A small network was shown many inputs. Here are its activations along a few directions, one row for each input.
In each table, some parts of the input vary, and every possible input appears once, in random order.
A made-up example of a description, with smaller parts first: one of 5 places around a ring, together with either a single point or one of 11 places around a ring or (one of 2 separate values, together with one of 6 places along a line).
Shared parts are said once, and a part with two or three values counts as separate values.
In the rows, zero is written as 128.

Other details of the inputs shift rows strongly along three fixed directions, in all tables alike. That doesn't count.
These rows show it; all are for the same input, with only those details redrawn:
[129 114 115 166 104 144 115 150 131 132 121  93 127 122]
[153 161 127 140 131 114 126 127  85 103 107 165 128 124]
[ 86  83 187 115 111 132 141 135 176 175 117 100 108 135]
[145  87  76 188 128 144  50 155 153  96 153  71 148 140]
[166 146 100 153 151 111  80 128  99  74 129 155 143 138]
[154 164 125 143 127 116 131 129  82 105 104 163 127 121]

Table:
x1: [ 91  78 159  76 117 136 125 125 196 158 161 103 104 148]
x2: [123 130  86 153 113 151 157 155 122 148 104 115 128  92]
x3: [122 132 130 161  84 150 155 153 114 154 102  98 114 107]
x4: [155 156 102 157 150 124  78 122  86  67 144 158 153 132]
x5: [ 79  91 169  97 108 157 184 116 186 185 134  94  95 136]
x6: [119 118 117 151 104 136 118 141 115 116 133  93 147 128]
x7: [ 96 100 181  79 104 142 175 143 185 192 130  95 102 114]
x8: [143  94  53 209 135 138  31 154 146  79 187  51 159 143]
x9: [132 148 116 119 122 148 163 146 113 150 106 118 112  96]
x10: [132 111 170  62 210  86  92  81 150 109 147 172 148 156]
x11: [108 158 111 143  80 150 209 132  97 188  99 120 123 100]
x12: [139 207 105 110 116 115 204 118  55 146  86 201 119 114]
x13: [164 196 142  96 130 111 176 105  72 122 120 178 125 100]
x14: [118 110 166  82 188  88 127  89 145 126 126 189 151 142]
x15: [123 105 155  68 171 102  86  86 165 100 173 155 124 160]
x16: [139 175 128 138 119 115 133 116  91 106 116 152 138 124]
x17: [125 108 151  63 187 102 114  93 176 106 159 178 122 186]
- What is each input in this table made of? => either one of 5 separate values or (one of 2 separate values, together with one of 6 places around a ring)
- Which other rows does x12 become when the place on the ring of 6 takes its other values? List them by row number. => x1, x2, x7, x9, x17
- Which other rows does x7 become when the choice among 2 separate values takes its other values? List them by row number. => x13
- Which other rows does x2 become when the choice among 2 separate values takes its other values? List them by row number. => x14
